These are the activations of a small neural network, seen along a few directions. Each row is one input.
Each table varies a few parts of the input and shows all the possible inputs, shuffled.
Descriptions start from the smaller parts, as in this example, which fits no table here: one of 2 separate values, together with either a single point or one of 9 places around a ring or (one of 6 places along a line, together with one of 8 places around a ring).
Shared parts are said once, and a part with two or three values counts as separate values.
(in the rows, 128 means zero)

Other details of the inputs shift rows strongly along three fixed directions, in all tables alike. That doesn't count.

Table:
row 1: [152  99  92 144 183 130 145 152 144 140 126 162 107]
row 2: [155 164 102 122 109 111 100  93 182 143 165 165 142]
row 3: [166 126 138 167 124 161 147 153 146 163 129 124 110]
row 4: [120 105 132  94 158 109 164 131  84 103  80 128 125]
row 5: [107 117 103  45 143  54 140  51 178  82 104  87 162]
row 6: [133 147 125  80 126  81 144 114 155  92 146 108 128]
row 7: [125 141  91  91 127  96 125 103 158 128 166 104 135]
row 8: [158 140 127 138 111 112 104 140 179 158 190 143 126]
row 9: [ 96 144  97  56 156  57 127 101 132  75 145 128 151]
row 10: [130 108 120 123 149 124 153 160 114 109 117 102 118]
row 11: [133 158 136 108 119  92 119 115 182 109 171 154 127]
row 12: [113 136 175 116 102 126 136 139  80 119 103 112 137]
row 13: [144  88 107 157 171 165 151 141  98 105  55 148 106]
row 14: [144 163 124 139  98 150 126 106 150 186 155 111 136]
row 15: [146 177 106 127 115 137 124  98 178 168 171 125 139]
row 16: [164 138 121 145 162 138 172 164 151 147 133 146 120]
row 17: [168 105 134 197 150 183 152 180 119 155  93 172 107]
row 18: [118 137 132 130 103 120 106 129 149 122 162 111 125]
row 19: [130  99  75 134 175 127 134 127 144  97 118 145 106]
row 20: [141 156 151 116 102 116 133 133 139 146 149 124 138]
row 21: [117 154 155 136  88 123  87 128 144 142 175 134 139]
row 22: [146  83  70 144 187 139 164 123 178 160 101 104 134]
row 23: [111 144 125 107 112 121 112  86 138 103 128 131 132]
row 24: [127  95 166 125 142 129 155 157  72  97  70 127 118]
row 25: [109 132 150 155  87 171 101 100  94 141 103 129 127]
row 26: [129 156 140 135 103 138 104 102 151 157 149 154 132]
row 27: [146 106  97 154 171 138 152 162 163 115 140 147  99]
row 28: [114  98 134 119 139 120 130 136  80 127 101 123 127]
row 29: [124 131 146 156 133 153 138 173  97 146 121 126 134]
row 30: [110 139 148 105  98 130 125  99  97 134 113  96 140]
row 31: [102  94 132 120 157 116 140 151 102  64 101 119 107]
row 32: [161 137 113 149 160 146 174 155 156 141 132 128 113]
row 33: [122 145 157 169  82 151  85 141 121 163 157 142 139]
row 34: [124 163 140 127  75 137  92  83 153 156 155 117 137]
row 35: [123 107 119 151 150 150 120 143 107 138 115 159 121]
row 36: [145 117 111 139 156 134 134 124 136 128 110 174 114]
row 37: [110 153  86  77 142  84 129  98 154 102 162 102 144]
row 38: [147 133 132 126 119 106 118 146 150 147 168 131 130]
row 39: [121 136 153 136 110 132 125 155 100 149 139 114 139]
row 40: [130 113 106 161 143 165 116 134 138 147 130 133 110]
row 41: [126 101 137 132 153 116 135 163 115 107 118 142 117]
row 42: [ 96 160 150  80 105  94 126 104 116  73 127  99 147]
row 43: [147 129  78 150 170 157 153 146 154 156 141 126 120]
row 44: [143 119 155 167 129 176 159 167  92 150  91 111 114]
row 45: [129 132 127 142  96 134  99  92 174 213 153 100 183]
row 46: [144 108 153 172 130 170 143 183  89 171 112 124 124]
row 47: [125  97 142 162 137 148 126 169  78 116  95 147 122]
row 48: [129 147 147 162  95 147  98 143 142 160 172 145 136]
row 49: [145 139 124 131 150 145 157 137 119 159 116 140 134]
row 50: [ 83 122 147 110 104 106 100 118  95  65 120 109 133]
row 51: [123 149 153 143  79 142 100 115 120 120 128 123 136]
row 52: [132 134 169 171  67 186 109  93 139 239 110 103 178]
row 53: [163 117  89 179 149 155 135 161 167 143 150 146 107]
row 54: [159 134  90 121 151 112 140 132 162 166 169 139 131]
row 55: [ 99 117 137 112  96 127  94 101 101 122 126  98 133]
row 56: [137 125 131  99 126 104 122 104 138 125 130 144 125]
row 57: [ 85 118 158 111 108 134 113  96  77  89  83 115 125]
row 58: [102 157 147 133  93 141 110 134 113 134 148  95 146]
row 59: [ 99 105 154 117 106 126  98 118  72 125 107 122 134]
row 60: [117 137 168 166  83 168 112 129 104 132 115 126 123]
row 61: [ 89 120 152  97 123 114 119 101  81  79  88 141 135]
row 62: [131 147 116 148  95 138  77 112 136 160 159 147 149]
row 63: [107 114 131 118 151 129 141 142  70 124  99 120 139]
row 64: [ 94 122 161 110 115 118 130 119  94  62  98 117 125]
row 65: [133 139 135 174 120 177 139 167 116 169 137 101 126]
row 66: [117 140  71  84 130  76  94  85 162  76 155 128 137]
row 67: [101 124 166 116 100 132 109 107  81 121  92 132 133]
row 68: [140 134 114 115 114 101 112 123 179 120 182 116 120]
row 69: [172 124 128 167 148 148 151 163 170 158 140 165 104]
row 70: [149 124 134 144 150 132 148 152 151 121 130 168 112]
row 71: [ 98 135 148 105 104 113 119 132  95 104 129  84 140]
row 72: [121  86  94  95 174  99 149 127 109  86  99 112 113]
row 73: [100 159 117 120  81 130  74  86 150 134 172 116 145]
row 74: [144  92  99 118 179 104 164 160 139  91 118 120 101]
row 75: [153 110 129 157 130 167 136 126 132 160 109 132 107]
row 76: [ 97 125 137 125 105 148 120 121  75 140 112  87 137]
row 77: [108 121 156 115  96 137 122 100  80 124  93  99 130]
row 78: [170 110 130 146 153 132 156 160 156 132 127 156 104]
row 79: [112 148 160 136  99 160 121 119  84 159 107 125 147]
row 80: [153 104  79 152 185 127 133 144 154 133 133 180 110]
row 81: [136 157  95  91 132  81 118 109 167 146 185 129 147]
row 82: [135 102 140 118 143 117 150 138 122  87 101 123 107]
row 83: [134  95  91 118 199 105 144 143 138  95 114 166 107]
row 84: [119 108 129  96 161 109 164 132  84 103  80 129 126]
row 85: [ 99 129 175 131  98 140 120 123  93  95 103 115 121]
row 86: [131 122 114  78 165  70 151 119 157  53 118 132 110]
row 87: [ 99 135 162 120 114 125 126 150  71 117 116 107 146]
row 88: [141 176 127 109 121 102 134 121 176 132 173 140 144]
row 89: [141 159 127 123 112 100 114 113 185 121 174 162 131]
row 90: [148 105  80 144 167 138 135 137 163 135 135 135 103]
row 91: [135 142  87  81 170  90 163 103 154  95 131 122 130]
row 92: [128 135 167 141  82 155 113 115  93 175 113 124 138]
Each input here is: one of 4 separate values, together with either a single point or (one of 2 separate values, together with one of 11 places along a line).
Q: Changing only the choice among 4 separate values turns row 43 into row 79. The same change can be made to row 65. Which row results?
A: row 16
Q: Changing only the choice among 4 separate values turns row 17 into row 51. The same change can be made to row 36. Which row results?
A: row 25
Q: Changing only the choice among 4 separate values turns row 76 into row 84. The same change can be made to row 58. Which row results?
A: row 88
Q: Which other rows does row 5 become when the choice among 4 separate values takes its other values? List them by row number.
A: row 22, row 45, row 52
Q: Which other rows does row 9 become when the choice among 2 separate values takes its other values? List them by row number.
A: row 29
Q: Which other rows does row 78 become when the choice among 4 separate values takes its other values? List them by row number.
A: row 8, row 68, row 82
